A small network was shown many inputs. Here are its activations along a few directions, one row for each input.
Each table varies a few parts of the input and shows all the possible inputs, shuffled.
A made-up example of a description, with smaller parts first: one of 2 separate values, together with either a single point or one of 9 places around a ring or (one of 4 places along a line, together with one of 8 places around a ring).
Shared parts are said once, and a part with two or three values counts as separate values.

Other details of the inputs vary at random and push rows far along two fixed directions, the same in every table; ignore that.

Rows:
row 1: [329 117 -23 -47 375 69 193 310 -167 -160 286 124]
row 2: [259 291 -174 -333 225 154 251 -151 -379 -98 23 24]
row 3: [-675 -351 -26 60 -111 -220 -34 -379 -167 303 -213 -145]
row 4: [296 112 228 405 -234 -162 -51 375 724 -170 133 -56]
row 5: [-128 -117 453 391 -326 331 -51 362 616 -63 -152 8]
row 6: [212 81 -40 -98 476 120 362 4 -538 -45 236 -3]
row 7: [343 199 -214 -143 69 103 152 168 -229 -117 165 146]
row 8: [89 -160 147 480 -313 3 -165 346 638 -9 283 -18]
row 9: [-709 -132 -16 77 -105 -320 -73 -453 -99 355 -333 -180]
row 10: [-808 -141 244 17 -238 42 117 4 -232 237 -501 25]
row 11: [-566 -120 -270 -153 -267 -368 -223 -275 -128 281 -473 8]
row 12: [258 163 -262 -384 315 112 168 38 -412 -174 8 152]
row 13: [-521 -9 -183 -190 -299 -429 -250 -359 -142 198 -464 -108]
row 14: [-735 -347 -81 -60 -74 -273 -138 -247 -136 252 -257 4]
row 15: [187 116 52 -165 532 239 239 -185 -385 -123 197 -28]
row 16: [207 45 -265 -482 200 49 -44 120 -466 -68 208 81]
row 17: [192 -53 18 -247 559 136 35 68 -411 -91 340 152]
row 18: [-749 -335 -43 53 -4 -200 -65 -434 -17 162 -522 65]
row 19: [95 -45 132 544 -288 -55 11 289 633 -28 72 56]
row 20: [421 216 -124 -337 41 139 12 104 -197 -46 361 -100]
row 21: [474 103 93 -130 315 54 -15 304 -97 -242 530 -71]
row 22: [285 217 -10 224 -461 -109 -206 183 606 77 58 -172]
row 23: [292 -15 -2 236 -528 -25 -180 252 626 40 147 -147]
row 24: [-496 -115 -66 -211 -278 -179 -179 -518 -81 285 -365 -54]
row 25: [368 -37 113 306 -444 23 -220 173 712 36 96 -63]
row 26: [279 13 407 -96 270 523 30 488 -214 -132 359 94]
row 27: [104 134 219 -152 315 356 96 404 -521 -17 222 -1]
row 28: [352 -50 77 343 -468 38 -292 270 744 -29 137 89]
row 29: [393 255 56 -42 361 136 300 147 -187 -106 360 -37]
row 30: [329 210 -243 -315 239 103 273 -12 -531 -42 117 28]
row 31: [262 42 143 -239 504 51 -5 -10 -352 -190 351 27]
row 32: [40 9 478 440 -331 329 78 553 635 -95 -82 19]
row 33: [231 -167 329 558 -231 10 -131 198 788 44 208 -99]
row 34: [-770 -280 -90 186 -121 -321 -119 -375 -150 312 -347 0]
row 35: [308 76 -58 377 -456 -87 -224 321 614 30 83 -11]
row 36: [360 88 -24 374 -406 66 -32 272 709 -152 -5 93]
row 37: [-503 -53 -136 -136 -237 -104 -59 -539 -38 178 -496 -49]
row 38: [-497 -85 -129 -188 -205 -218 -164 -470 -68 35 -551 -25]
row 39: [-658 -240 -43 62 19 -226 73 -317 -38 123 -475 89]
row 40: [-490 -146 -51 -249 -262 -307 -279 -434 -109 140 -429 -23]
row 41: [-679 -225 15 -45 -134 -219 -59 -392 -94 306 -183 -176]
row 42: [-466 -101 -198 -32 -307 -291 -126 -363 -118 327 -404 -121]
row 43: [273 154 -188 -219 225 159 278 -127 -393 -90 10 37]
row 44: [380 70 -195 -201 37 153 -41 203 -213 -92 362 82]
row 45: [430 189 107 -16 417 91 198 150 -72 -330 256 26]
row 46: [138 -56 152 551 -214 -106 -92 210 580 105 122 -177]
row 47: [-546 -94 -253 -180 -292 -318 -48 -224 -101 192 -515 81]
row 48: [226 73 115 -262 549 188 133 -121 -449 -18 382 -20]
row 49: [-686 -380 33 83 -12 -160 -113 -424 -163 240 -244 101]
row 50: [-596 -304 37 171 4 -106 69 -523 -63 185 -405 -62]
row 51: [203 63 209 446 -256 -244 -261 307 714 -59 126 -154]
row 52: [116 -44 -49 -65 505 242 183 -114 -422 -168 185 147]
row 53: [180 56 -222 -237 249 229 83 -127 -386 -126 35 154]
row 54: [306 285 -172 -409 300 57 148 -46 -436 -270 15 52]
row 55: [158 57 -109 -154 489 -13 47 127 -443 -37 266 59]
row 56: [356 263 15 229 -495 -42 -9 267 686 -16 37 -82]
row 57: [411 111 63 112 -506 -120 -300 382 691 -145 186 -132]
row 58: [224 -2 275 449 -214 -56 -171 184 841 -231 12 -71]
row 59: [194 29 8 -16 495 176 377 -110 -429 -97 152 18]
row 60: [-958 -322 243 -64 -305 53 -100 -49 -247 283 -377 -64]
row 61: [194 79 -256 -400 346 168 47 -64 -428 -152 -12 145]
row 62: [219 184 39 -120 515 189 360 -108 -366 -125 200 0]
row 63: [111 14 -57 -48 491 186 304 -61 -456 -156 164 158]
row 64: [462 -4 72 215 -379 11 -326 413 791 -86 150 78]
row 65: [279 297 -178 -410 172 -58 116 51 -435 -191 53 26]
row 66: [409 119 -119 -116 190 250 108 -40 -143 -139 114 5]
Each input here is: one of 6 places around a ring, together with either a single point or (one of 2 separate values, together with one of 5 places around a ring).
The inputs of row 13 and row 38 match in every part but the place on the ring of 6. If row 9 is changed in the same way as row 13 into row 38, which row does it become?
> row 15
The inputs of row 65 and row 54 match in every part but the place on the ring of 6. If row 7 is changed in the same way as row 65 into row 54, which row does it become?
> row 36
A walk changes only the place on the ring of 5. It starts at row 57 and steps to row 20. List the rest of the walk in order.
> row 23, row 44, row 16
Which other rows does row 57 become when the choice among 2 separate values takes its other values? List them by row number.
> row 21
Which other rows does row 45 become when the place on the ring of 6 takes its other values? List them by row number.
> row 4, row 21, row 31, row 51, row 58

Rows:
row 67: [-164 -63 36 -6 51 38 37 40 -165 34 -49 47]
row 68: [-156 -89 65 -70 73 73 -26 1 -133 19 -9 25]
row 69: [386 56 66 45 316 190 113 185 -26 -189 286 82]
row 70: [-143 -93 63 -31 73 68 2 41 -119 5 -36 75]
row 71: [13 -123 206 481 -347 -56 -162 131 803 -5 -32 -48]
row 72: [219 46 32 77 236 107 137 108 -63 -114 175 46]
row 73: [18 -72 265 389 -449 -6 -197 270 713 30 12 -80]
row 74: [-159 30 -154 -158 -78 -203 -76 -197 -89 43 -177 1]
row 75: [-121 -68 58 16 93 -12 22 -174 -81 40 -17 -32]
row 76: [354 144 81 -6 188 202 116 330 -100 -120 306 1]
row 77: [-159 -21 -222 -162 -141 -173 -69 -194 -97 125 -153 12]
row 78: [-108 -12 -196 -144 -149 -186 -55 -175 -34 29 -129 -21]
row 79: [-137 9 -154 -150 -75 -175 -107 -192 -114 80 -196 -29]
row 80: [-160 53 -113 -186 -148 10 24 -180 -115 25 -298 30]
row 81: [-170 -28 67 -60 -1 24 32 -6 -147 83 -29 -41]
row 82: [-146 -7 -204 -121 -132 -154 -109 -231 -125 122 -163 -22]
row 83: [409 142 74 26 263 157 152 150 -39 -123 320 -35]
row 84: [222 98 31 60 226 96 164 93 -69 -84 189 -11]
What do these inputs look like to the network?
> either a single point or one of 5 places around a ring or (one of 2 separate values, together with one of 6 places around a ring)
A walk changes only the place on the ring of 6. It starts at row 70 and steps to row 67. List the rest of the walk in order.
> row 76, row 81, row 73, row 68

Rows:
row 85: [140 78 0 -138 261 119 123 164 -330 -135 88 56]
row 86: [-36 -86 -43 15 -234 -90 -189 -10 247 17 -14 -1]
row 87: [-174 -125 -111 -214 267 -14 -11 -93 -456 76 35 90]
row 88: [-249 -144 -116 258 -156 -320 -28 -395 365 30 -326 -12]
row 89: [258 41 -84 36 496 38 206 -122 -164 -179 181 118]
row 90: [-236 -88 -31 -122 127 78 115 -114 -313 34 -64 10]
row 91: [-387 -100 -77 -81 -281 -97 -91 -217 75 53 -386 52]
row 92: [162 -82 103 82 -15 55 -115 187 155 -87 208 69]
row 93: [127 38 63 -158 341 90 65 69 -287 -50 293 -20]
row 94: [-108 13 -89 96 -237 -103 5 -34 146 134 -131 -15]
row 95: [-140 -37 -85 -225 236 87 107 -40 -454 10 -118 152]
row 96: [330 149 46 200 -275 -9 -76 345 496 -139 54 -23]
row 97: [-141 -23 19 92 -221 -55 -39 -187 136 134 -172 -109]
row 98: [338 71 114 164 -197 -51 -147 249 524 -31 219 -111]
row 99: [100 68 28 -16 -88 85 -51 -23 128 -57 -82 1]
row 100: [352 106 -15 25 220 203 172 263 -146 -80 287 37]
row 101: [380 42 106 214 -196 12 -222 209 532 -55 194 -91]
row 102: [-75 -80 37 -136 256 65 -44 -130 -319 22 112 5]
row 103: [-52 -6 62 -137 216 186 61 -82 -265 -45 -41 53]
row 104: [72 64 110 211 -315 -75 -12 46 413 69 -16 -124]
row 105: [150 118 -1 182 -228 -94 -1 150 258 19 51 -70]
row 106: [-101 0 -87 56 -272 -72 -82 16 207 25 -222 63]
row 107: [367 131 126 56 240 272 121 162 -76 -106 321 -37]
row 108: [-184 -59 -77 -43 -181 -51 1 -155 0 71 -176 -41]
row 109: [-926 -227 59 53 -228 -263 29 -485 -113 357 -511 -97]
row 110: [-93 -54 -34 -134 230 -59 -22 -16 -366 19 90 -4]
row 111: [128 6 31 -173 205 209 99 94 -245 -168 82 149]
row 112: [162 123 71 61 -171 32 -9 124 324 -60 -36 -49]
row 113: [85 2 -141 -77 -17 -64 -111 46 10 42 93 30]
row 114: [-31 0 -31 107 -222 -215 -175 45 227 66 4 -74]
row 115: [-381 -58 38 -180 147 5 125 -203 -339 79 -240 17]
row 116: [163 118 8 -74 293 96 196 138 -370 -62 223 -28]
What do these inputs look like to the network?
> one of 2 separate values, together with either a single point or (one of 3 separate values, together with one of 5 places around a ring)
The inputs of row 104 and row 109 match in every part but the choice among 2 separate values. If row 106 is changed in the same way as row 104 into row 109, which row does it become?
> row 95
A walk changes only the place on the ring of 5. It starts at row 93 and steps to row 102. List the rest of the walk in order.
> row 92, row 87, row 110
Which other rows does row 98 become when the choice among 2 separate values takes its other values? List them by row number.
> row 93
Which other rows does row 85 become when the choice among 3 separate values takes its other values? List them by row number.
> row 110, row 116
